A small network was shown many inputs. Here are its activations along a few directions, one row for each input.
In each table, some parts of the input vary, and every possible input appears once, in random order.
Descriptions start from the smaller parts, as in this example, which fits no table here: one of 2 separate values, together with either a single point or one of 11 places around a ring or (one of 4 places along a line, together with one of 8 places around a ring).
Shared parts are said once, and a part with two or three values counts as separate values.

Other details of the inputs vary at random and push rows far along three fixed directions, the same in every table; ignore that.

Rows:
row 1: [ 29  32 -42  22 -29  -6 -47  17  -8 -44   9 -19  63  19]
row 2: [ 34  43 -83  25 -38  51  17  52  33  -8   2  51 -11  30]
row 3: [  0  12   6  47  -8  24  -5   7  23  12  66 -11 -38  22]
row 4: [ 10  18   9 -15  -5  -3  -4  24   9  24 -25  14  35   5]
row 5: [ 35  49 -83  -2 -19  45 -12  27  17 -19   8  27  22  19]
row 6: [ -48   -5   28  -59   -5  -11   -7    9   -9  -21 -100   -1   93   -4]
row 7: [ -7  13  19  44  20  17 -12   4 -19  -1  67 -10  -8  22]
row 8: [-41 -22  54   6  21 -30 -10 -29 -21 -26  25 -50  -3 -15]
row 9: [ 49  45 -46  36 -49  25  -3  56  40  25  25  36   6  46]
row 10: [ -7  10  -4  19  73  22 -41 -23 -56 -48  27 -35  -9  19]
row 11: [ -4 -10  22 -30  25 -31  -6  15 -29 -11 -44  -8  71 -17]
row 12: [ 38  31 -41   7   2   5 -41  28 -30  -7   6   9  63  21]
row 13: [ 24 -41   1  -7 -16 -11  66 -34  22  64  24  36 -81 -16]
row 14: [ 32  -5  -1   3 -19  11  24  29  29  20 -29  28  13 -11]
row 15: [ 27  -4 -20 -14   3 -12 -18   9 -31 -15 -38  -7  69 -11]
row 16: [  0   9  -4  30  26  -4 -25 -19 -25   3  78 -14 -17  18]
row 17: [ 22   4 -42  30  47  32  -8 -28 -20 -23  47  -9 -40  32]
row 18: [-63 -20  73 -17  39 -44 -23 -29 -39 -27  12 -59  24 -19]
row 19: [-16  -9 -17 -12 -23  12  51 -27  25  34  -9  38 -93  -6]
row 20: [-40 -20  61 -31  63 -37 -26 -34 -60  -5   7 -37  10 -29]
row 21: [ 15  11  18 -45 -32 -20   7  14  16  44 -61  28  19  -8]
row 22: [ 22   9  -9  -5 -61 -16  12  11  16  -6 -16   3   3   3]
row 23: [-24  16  47 -17  13 -27 -31   9  -2  -8 -39 -18  74  -1]
row 24: [ 14 -27  -3   3  -4  14  86 -18  35  28  -4  29 -96  15]
row 25: [-12 -33  31   9   7  -9  26  -3  24  17   6  -9 -36 -27]
row 26: [-44 -24  61  -9  -3 -18  20 -28  -7   9  12 -31 -11 -11]
row 27: [ 12  -7   3  34  21  29   3  13   3  26  49  14 -31   3]
row 28: [-42 -21   5 -37  11 -17  39 -56  13  12 -30  12 -51 -38]
row 29: [ 35  -5  -6 -10 -20  14  21  34  10   8 -14  32  37  11]
row 30: [ 29   1 -34  54  21  53  31   3  10 -11  48  17 -62  37]
row 31: [ 55  30 -51  27 -10  30 -12  57  11  13   9  34  31  27]
row 32: [-27 -28  40  12  52 -11 -23 -11 -44 -37  11 -51  29 -17]
row 33: [-19  -2 -17 -42 -46 -10  42  17  29  11 -91  42  25   0]
row 34: [ 23  10 -21  23  18  17 -13  -4   7  37  72  12 -48   8]
row 35: [  8  15  25 -40 -40 -27   5   7  23  36 -60  17  21  -1]
row 36: [ -4  31 -60   2  -1  22 -48  18 -20 -32 -17  12  51  22]
row 37: [  6 -42  23 -27  -3 -23  50 -39  32  68   6  30 -72 -27]
row 38: [-14 -11  42 -17   4 -22  13 -27 -17  26  14 -10 -28  -6]
row 39: [-28 -10  49  -6   7 -25  -9 -35   5  18  27 -25 -49 -12]
row 40: [  9 -54   4  -8 -10 -30  54 -40  16  33  10  -4 -74 -30]
row 41: [ 43   6 -49  14 -12   1 -27  22   7  -8  -4  -4  33   9]
row 42: [ -8 -27  28 -16 -32 -28  41 -44  41  52  13  -3 -69 -17]
row 43: [  3  12  15  -5 -43 -19  12  17  37  18 -19   7   7   9]
row 44: [ -8  14 -31  25  15  40   8   3   6  -8  37  22 -47  11]
row 45: [-34  19  19 -80  10 -21 -16  -3 -18 -38 -95 -14  76 -39]
row 46: [-18  22 -13  22  47  48 -24   6 -15 -39  56 -10   0   3]
row 47: [-26  -3  -4 -28   1   3  37 -23  10  12 -13  15 -60 -23]
row 48: [ 55   9 -39  26 -14  18   2  47  -4  -6   3  24  30  22]
row 49: [-23  17  22  15  31 -14 -50 -11 -44 -36  54 -45   9   6]
row 50: [-68 -36  49 -37  18 -16  30 -38  -1   3 -50   2  -8 -28]
row 51: [  6 -12   0  47  34  12 -20   5 -10  -5  51 -22 -27   6]
row 52: [ -33   11   -9  -68   -5  -21   -2   -8   -8  -22 -100   -4   72  -33]
row 53: [ 18  -5   6 -28   0 -23   0  11 -24  12 -40  11  33 -13]
row 54: [ -5  15 -28  28  10  49  13   5  12 -10  36  22 -40   6]
row 55: [ 32   4  -4 -29  -7  -5 -14  26   7  15 -28  28  26  -6]
row 56: [ 12  -9  -7  16  53   1 -48  -8 -31 -23  35 -21  18 -14]
row 57: [ -3   0  18  22  44   9 -13   2 -37   5  60  -7 -12  15]
row 58: [  0 -12  17  -1 -40 -17  26   9  13  -8 -44 -10  31  -5]
row 59: [-42  -6  53   9  39 -26 -46 -20 -16 -37  22 -55  22 -11]
row 60: [ -1 -10  11   0 -20 -25   5  11  -8 -24 -41 -28  43   2]
row 61: [ -9  34 -38   5   4  29 -35  31 -15 -39 -24  14  50  20]
row 62: [ 24   6   8 -22 -44  -4  44  28  16  36 -45  34  32   5]
row 63: [-13 -23 -12   9 -35  22  85 -17  51  43  -2  53 -97  -2]
row 64: [ 55  41 -46  35 -39  45   0  59  36  32  19  47  12  30]
row 65: [ 16  31 -58  12 -23  47 -10  43  12 -12   3  38  22  50]
row 66: [-32   6 -17   7  51  24 -58 -24 -38 -32  43 -17   6  15]
row 67: [  7 -31  26  -4  19  -9  19 -23 -24  16  17  -4 -48 -24]
row 68: [-20  18 -21  11  32  31 -21 -12 -21 -22  33   2 -38   3]
row 69: [-28 -19  40  11  35 -10 -37 -10 -13 -33  30 -47  10  -6]
row 70: [-18  12   6  23  27 -11 -58 -21 -39 -34  66 -47  16  10]
row 71: [-10   3   6  55  25  15 -41   5 -12 -31  50 -38  10  11]
row 72: [-24  15 -37  21  41  27 -46 -18 -32 -28  42  -6  -8  13]
row 73: [ 48  39 -47  26 -64  11 -10  35  43   4  15  18  -9  26]
row 74: [ 15 -10   4 -17  -5 -30  -9   6 -22 -20 -45 -17  36 -13]
row 75: [ 11  -6  -8  37  35   6 -34  -3 -20  -7  49 -25 -33   2]
row 76: [-11   5  30  -4 -23 -18  -9   4  26 -19 -37 -17  45 -10]
row 77: [  5 -28   8   5 -42 -21  38 -44  54  42  27   3 -86 -21]
row 78: [-53 -22  52 -57  35 -10  34 -37   7  -3 -29 -10 -24 -41]
row 79: [-14   3 -18 -51 -48 -16  31   5  20  13 -97  42  14  -3]
row 80: [  8   2  16 -45 -39 -34  14 -12  35  39 -61  15  29  -9]
row 81: [-10 -24  40 -10 -31 -14  68 -23  22  59  11  15 -60  -8]
row 82: [ -9 -23  36   9  47  -1  -5 -10 -15   4  19 -18 -19 -21]
row 83: [-14 -43  41   2  26 -19  13 -20 -22  -3   8 -30 -23 -20]
row 84: [  2  10   5  -8 -10 -27 -37  12  -4 -27 -48 -28  55  -4]
row 85: [  0  10 -32  17   5  43  -7  -7   0   3  53  24 -59  36]
row 86: [-23 -42  32 -10  11 -33   5 -53 -19  -5   6 -46 -25 -26]
row 87: [ 47  16 -36   9  -8  12 -17  40   1   2  -7  20  22   7]
row 88: [ 29  -2 -15  -1 -50 -14  17  13   8  -5 -28  -2   2   6]
row 89: [  9 -16  16  -9   0  -9  20  15  -7  -5 -36   2  39 -17]
row 90: [ -5  -3  19  -8 -54 -18  25   8  20  -7 -35  -5  33  -5]
row 91: [-11  32 -34   9   8  32 -27  32  -9 -42 -21  10  52   8]
row 92: [ 42  15 -55  21 -47   4  -5  19  35   8   2  -1   7  17]
Each input here is: one of 4 places along a line, together with either a single point or one of 6 places along a line or (one of 2 separate values, together with one of 8 places around a ring).
Q: The inputs of row 12 and row 20 match in every part but the place on the line of 4. If row 1 is changed in the same way as row 12 into row 20, which row does it become?
A: row 22
Q: The inputs of row 29 and row 11 match in every part but the place on the line of 4. If row 25 is changed in the same way as row 29 into row 11, which row does it become?
A: row 51
Q: The inputs of row 44 and row 91 match in every part but the place on the line of 4. If row 48 is changed in the same way as row 44 into row 91, which row does it become?
A: row 89
Q: Change only the place on the line of 6 in row 2. List by row number the other rows that result.
A: row 33, row 44, row 61, row 65, row 78
Q: Start at row 6 and move only the place on the line of 6, one step at a time. The first step leads to row 50. Which rows follow, in order?
A: row 63, row 91, row 54, row 46
Q: Change only the choice among 2 separate values in row 35. List by row number the other rows that result.
A: row 38
Q: Change only the place on the ring of 8 in row 25. List by row number the other rows that result.
A: row 3, row 14, row 23, row 27, row 64, row 71, row 76

Rows:
row 93: [ 41  13 -75  10 -40  35  29  30  30  -4 -31  47  -9  22]
row 94: [-16 -35  70  -9  10 -35  21 -20  -9  11   4 -30  -8 -22]
row 95: [-17  25  -6   5   6  15 -17  11   3 -26   4  -1  19  11]
row 96: [ 56  28 -85   6 -72  41  46  51  51  16 -40  69 -13  30]
row 97: [ 41   1 -11  24  -6  -6 -23  21  -7  -5  15 -15  24  10]
row 98: [  0 -24  26  32  28  -9 -10 -25 -18   2  73 -33 -42  -3]
row 99: [-31 -36  73 -45 -30 -54  43 -26  21  40 -55  -9  -1 -39]
row 100: [-37 -42  88 -39 -15 -53  38 -32  14  44 -35 -14 -14 -40]
row 101: [-43 -20  61 -37  -8 -38  18 -28  14  25 -36 -16   4 -31]
row 102: [-40 -10  60 -18  10 -25  -3 -15   4  20 -13 -17  13 -17]
row 103: [ 24   6 -43  -4 -37   7  29  -7  15  15   0  29 -40  17]
row 104: [-29 -27   3  14  49  17   5 -39 -16 -16  41 -12 -66  -9]
row 105: [-32  -7  10 -21  -4   9  35  -9  12   6 -28  19 -22  -8]
row 106: [-13  27  -2  28  38   7 -76   8 -31 -38  39 -37  52  11]
row 107: [-14  -1 -11  26  32  25 -13 -21   1  -8  57  -8 -56  -1]
row 108: [ -2  -8  19  36  21  -1 -26 -13 -11   4  78 -30 -36   1]
row 109: [ 66  -6 -30  32 -38   6  27  20  20  27  24  10 -26  15]
row 110: [ -7  35 -14   1  11   2 -61  23 -19 -39  -9 -19  76   8]
row 111: [ 35 -17   0  -7 -67 -15  55   0  52  54 -18  29 -45 -11]
row 112: [-46 -50 103 -54  -6 -71  28 -36  -5  22 -69 -35  33 -45]
row 113: [-16  -4  -7  10  46   8 -32 -34 -42 -25  47 -22 -29   7]
row 114: [ 18   3 -44 -17 -48  13  45  17  36   2 -56  39  -4   8]
row 115: [ -1   6 -28 -10 -18   4  17 -14  -3   5  10  16 -32  10]
row 116: [-27  -2  -7  32  40  35   1 -10 -16 -18  49  -2 -46  17]
row 117: [ 59   8 -17 -28  45   3 -31  52 -54  24 -41  40  87  -2]
row 118: [ 16 -21  20  -5 -17 -25  24  -4   6  10  -1 -13  -8  -9]
row 119: [  5  13   3   0   9  -9 -32   8  -4  -5  -4 -17  35  -1]
row 120: [-12  44 -24 -29  -6 -10 -44  26 -36 -49 -60  -2 102  19]
row 121: [  2 -17  25  30  29  -7 -17 -24 -16  13  65 -29 -42  -9]
row 122: [ -3 -36  57 -38 -30 -50  44 -11  15  19 -63 -15  21 -29]
row 123: [ 51  -5 -23  15 -47  -5  20  19  24  24   3  13 -10   8]
row 124: [-40 -10   3  12  48  22  -6 -29 -19 -25  40 -14 -47  -6]
row 125: [ 12 -27 -19 -16  87  46  18 -16 -37  42  29  52 -58 -13]
row 126: [ -9  24 -14  26  38  14 -61   1 -25 -35  40 -22  23   7]
row 127: [ 28  22 -63  12 -27  35  16  25  26 -11 -14  36  -6  20]
row 128: [ 24   8   3  15 -21 -13 -14  23  -1  -6   0 -13  45  11]
row 129: [-15  37 -10   4  23  18 -54  28 -20 -47  -5 -13  66  18]
row 130: [-24  -6  -8   6  17  22  16 -13  -4 -17   7   8 -31   2]
row 131: [-47  28  11 -43  28  -9 -48  16 -36 -65 -84 -20 117 -11]
row 132: [ 40  25 -48  50 -18  27 -17  25  19  11  61  13 -31  28]
row 133: [ -9   2  -6 -27 -26  -5  20   0  28   1 -43  15   4  -8]
row 134: [-20  -3   7  14  17  11  18 -32 -12   6  60   4 -74  11]
row 135: [-20  -3  25  -3 -10   0  24 -12  25  29   8  10 -33  -1]
row 136: [ 20  22 -28  16   0  16 -22  19   8  -5  13   4   9  13]
row 137: [-21  13  15  -7  -6  -1  -8   2  12  -3 -11  -2  23  -2]
row 138: [ 26   7  -9  19  18  -9 -51  18 -37 -39   9 -33  65   5]
row 139: [ 29  20 -48 -18 -54  10  31  27  45  12 -61  44  11   7]
Q: What is each input in this table made of?
A: either one of 2 separate values or (one of 5 places along a line, together with either a single point or one of 8 places along a line)
Q: Change only the place on the line of 5 in row 122. List by row number the other rows that result.
A: row 94, row 109, row 118, row 138
Q: Change only the place on the line of 8 in row 136. List by row number the other rows that result.
A: row 93, row 96, row 97, row 109, row 119, row 121, row 139

Rows:
row 140: [-32 -23  68 -14  31 -42 -21 -28 -33  -7   1 -52  24 -22]
row 141: [-15 -15  29 -37  12 -19  12 -15  -2  23 -35   7   1 -24]
row 142: [  0 -11 -18   8  -7  11  32 -28  18  25  39  17 -89  -1]
row 143: [-39 -45  41 -46  24 -22  44 -44  -6  15 -37  -1 -29 -37]
row 144: [-36 -10  35 -16  62  -5 -27  -8 -40 -21 -11 -21  39 -17]
row 145: [ 42  21 -33  67   6  29 -42  24  -4 -11  91 -15  -4  28]
row 146: [ 17  45 -60  52  -2  48 -42  42  -5 -44  39   3  30  47]
row 147: [ 23 -23  24 -29 -75 -35  70  -3  46  57 -41  25 -25  -9]
row 148: [  0 -21  -9  43  55  38  12 -24 -15  15  96   7 -90   8]
row 149: [-29  -5  34 -32  -9 -21  13 -17  13  12 -34  -2  -2 -19]
row 150: [-31  -9  32   7  43   1 -10 -28 -14  11  47 -12 -47 -14]
row 151: [-28 -35  13   2  16  10  46 -46   8  19  37   6 -96 -17]
row 152: [-14 -22  41  22  34 -15 -20 -27 -17   2  53 -41 -21 -15]
row 153: [-27  27  10 -10  22   0 -49  26 -28 -52 -40 -21  95   3]
row 154: [-14  14 -11 -27 -16  -8  -5  10   1 -33 -66  -1  63   0]
row 155: [-41 -12  27   6  30  -2 -10 -41  -8  -6  43 -27 -51  -8]
row 156: [  8  11 -17 -43 -10 -16 -12  10  -9 -11 -66   9  57  -8]
row 157: [-21  24  10 -12  30   1 -48  29 -34 -43 -42 -15  95   0]
row 158: [ 33  51 -77  59  -4  48 -47  29  -2 -34  68   8  -6  49]
row 159: [ 25 -29   0 -26 -44 -17  64   5  29  16 -69  18 -15 -13]
row 160: [  51    1  -14  -27 -103  -28   49   38   60   42  -83   38   38    0]
row 161: [ 35  41 -54   6  12  19 -60  40 -27 -28  -9   9  75  24]
row 162: [  94   25  -71   46 -108   26   51   56   68   53   21   61  -41   46]
Q: What is each input in this table made of?
A: either a single point or one of 6 places along a line or (one of 2 separate values, together with one of 8 places around a ring)
Q: Change only the choice among 2 separate values in row 158. List by row number the other rows that result.
A: row 154

Rows:
row 163: [-18  12   1  28   4   2 -29  -8 -10 -40  38 -35  -5  14]
row 164: [ -7 -23  39 -22   6 -29   5 -12  -2  13 -25 -17  10 -23]
row 165: [-24   8 -21   1  59  17 -52 -11 -47 -58   7 -25  31   2]
row 166: [   4    8   21  -51  -17  -44  -28   26  -11  -21 -103  -18  121  -19]
row 167: [  1  18 -12  36 -54  12  14   4  49  11  39   4 -36  20]
row 168: [-24   3  -4  15  38  34   4  -8 -11  -7  32  11 -39   4]
row 169: [ 53  23 -33 -28 -76 -15  12  56  27  13 -87  36  88  13]
row 170: [ -2  25 -45  26  38  44 -32  25 -27 -52  12   3  33  23]
row 171: [ 44  35 -78  15 -55  53  42  35  52  38  12  79 -56  36]
row 172: [  1 -45  42 -31 -36 -34  73 -28  34  64 -25  18 -59 -26]
row 173: [ 17  -2   3  32  16   7 -14   2 -10   6  49 -10 -22  10]
row 174: [-39  -1   1 -13  59   4 -32 -33 -35 -24  17 -16 -12 -11]
row 175: [ 35  18 -29  37  -1  18 -22  22  -9  -2  52   2   8  27]
row 176: [-22 -41  57 -21  12 -33  28 -38   3  27  -2 -16 -38 -37]
row 177: [-19 -40  58 -24   8 -37  30 -32  -1  31 -15 -14 -24 -31]
Q: What is each input in this table made of?
A: either one of 2 separate values or one of 5 places around a ring or one of 8 places along a line
Q: Which of the alternatives is row 176?
A: one of 8 places along a line
Q: Start at row 176 and move only the place on the line of 8, one step at a time. The first step leads to row 166. Which rows follow, in order?
A: row 164, row 173, row 177, row 172, row 169, row 175
